A small network was shown many inputs. Here are its activations along a few directions, one row for each input.
In each table, some parts of the input vary, and every possible input appears once, in random order.
A made-up example of a description, with smaller parts first: one of 3 separate values, together with either a single point or one of 11 places along a line or (one of 4 places along a line, together with one of 5 places around a ring).
Shared parts are said once, and a part with two or three values counts as separate values.
In the rows, zero is written as 128.

Table:
r1: [130 131  99 114 107 145 119 108 125 124 145 145]
r2: [ 94 121 231 184 174  79 137 182 135 163  48 119]
r3: [132 126  97 111 111 142 121 105 126 122 141 138]
r4: [145 133 104 114 117 133 125 109 130 116 155 126]
r5: [106 132 194 166 155  94 152 176 135 159  80 123]
r6: [133 136  97 115 108 135 127 112 130 114 154 132]
r7: [145 119 100 109 123 143 123 111 124 111 147 126]
r8: [142 123 102 108 126 146 122 114 123 116 150 126]
r9: [135 129  99 115 108 133 122 104 128 121 148 134]
r10: [143 126 105 113 115 134 123 103 128 118 151 135]
r11: [129 132  94 110 113 151 122 117 126 119 146 133]
r12: [151 120 106 110 116 128 124 104 120 113 151 129]
r13: [103 130 192 167 158 105 151 180 136 157  78 119]
r14: [147 117 102 105 119 136 119 106 118 116 145 132]
r15: [145 129 104 113 122 129 129 108 124 111 157 124]
r16: [151 125 104 112 119 128 127 108 125 108 155 123]
r17: [ 99 121 191 161 159 102 144 172 130 165  71 135]
r18: [ 94 127 230 187 177  79 141 187 139 160  52 113]
r19: [ 98 125 189 163 162 110 146 181 133 163  73 126]
r20: [131 130  95 113 116 148 119 114 126 122 145 128]
r21: [144 129 105 113 123 141 129 113 124 110 155 119]
r22: [134 141 100 120 108 136 125 111 131 117 155 135]
r23: [131 137  97 114 111 145 125 118 126 115 152 124]
r24: [ 92 118 226 177 177  88 131 186 132 167  44 121]
r25: [134 134  98 116 112 144 124 114 130 116 151 121]
r26: [132 141 100 120 109 147 124 116 130 116 154 129]
r27: [ 90 125 227 186 178  89 139 193 138 159  52 106]
r28: [129 128  95 108 109 143 119 110 123 122 144 141]
r29: [130 136  97 115 111 153 119 117 127 123 148 135]
r30: [143 119 103 106 122 139 120 107 120 119 148 134]
r31: [142 133 104 114 119 145 127 113 129 113 152 122]
r32: [131 130  98 114 106 134 124 106 127 117 149 140]
r33: [139 127 101 111 121 150 122 112 129 117 146 130]
r34: [148 126 104 113 120 138 128 112 123 107 152 117]
r35: [146 123 106 110 119 130 124 105 122 116 154 131]
r36: [ 89 121 224 181 182  95 134 192 136 164  47 113]
r37: [133 136 101 119 106 135 121 107 126 122 152 141]
r38: [136 136  98 118 111 132 125 110 129 118 152 126]
r39: [104 125 195 165 153  93 147 171 132 163  77 131]
r40: [140 122 102 108 117 143 120 105 126 120 144 139]
Question: Describe the family of inputs behind these rows.
Answer: one of 5 places around a ring, together with either one of 2 separate values or one of 6 places along a line
Question: The inputs of r35 and r15 match in every part but the place on the ring of 5. If r10 is changed in the same way as r35 into r15, which row does it become?
Answer: r4
Question: The inputs of r27 and r36 match in every part but the place on the ring of 5. If r13 is changed in the same way as r27 into r36, which row does it become?
Answer: r19
Question: Change only the place on the ring of 5 in r37. List by row number the other rows that result.
Answer: r1, r22, r26, r29
Question: Change only the place on the line of 6 in r25. List by row number the other rows that result.
Answer: r21, r23, r26, r31, r34
Question: Change only the choice among 2 separate values in r39. List by row number the other rows that result.
Answer: r2

Table:
r41: [ 32 128 142 145 118 169 104 175 122 194  41 202]
r42: [135  94 216 158 173  40 126 131 121 132  73 115]
r43: [ 33 186 146 180  69 130 140 182 146 198  79 193]
r44: [ 26 201 134 184  96 165 149 201 158 179  88 154]
r45: [135 126 208 174 155  39 158 158 125 124  96  90]
r46: [132 180  19  98  65 200 140  94 141 103 223 138]
r47: [205  92 137 101 180 133 111 114 115  67 161  45]
r48: [136 165  20  92  33 153 131  70 128 108 206 163]
r49: [202  86 144 106 154  57 108  70 113  84 156 108]
r50: [207 121 148 122 136  68 142  98 118  96 188  93]
r51: [201  64 136  84 186  97 102  93  95  75 142  93]
r52: [137 140 209 180 176  89 167 179 141 132 115  55]
r53: [199 133 138 130 160 107 144 121 130  79 197  53]
r54: [ 40 147 151 162  90 135 121 156 150 219  59 223]
r55: [143  95 205 150 212 115 148 177 134 114  79  74]
r56: [133 109  14  52  90 189  97  66 107  97 165 175]
r57: [138  70 209 138 198  83 118 151 103 131  60  94]
r58: [141 136  20  70  93 231 114  88 130  99 189 141]
r59: [ 41 158 138 159 122 203 131 193 152 197  58 160]
r60: [143 128  24  74  54 158 109  42 129 131 186 191]
Question: The inputs of r60 and r56 match in every part but one. If r49 is changed in the same way as r60 into r56, which row does it become?
Answer: r51
Question: Describe the family of inputs behind these rows.
Answer: one of 4 places along a line, together with one of 5 places around a ring
Question: A walk changes only the place on the ring of 5. It starts at r52 and steps to r55. List the rest of the walk in order.
Answer: r57, r42, r45
Question: A walk changes only the place on the ring of 5. It starts at r54 and steps to r43. List the rest of the walk in order.
Answer: r44, r59, r41
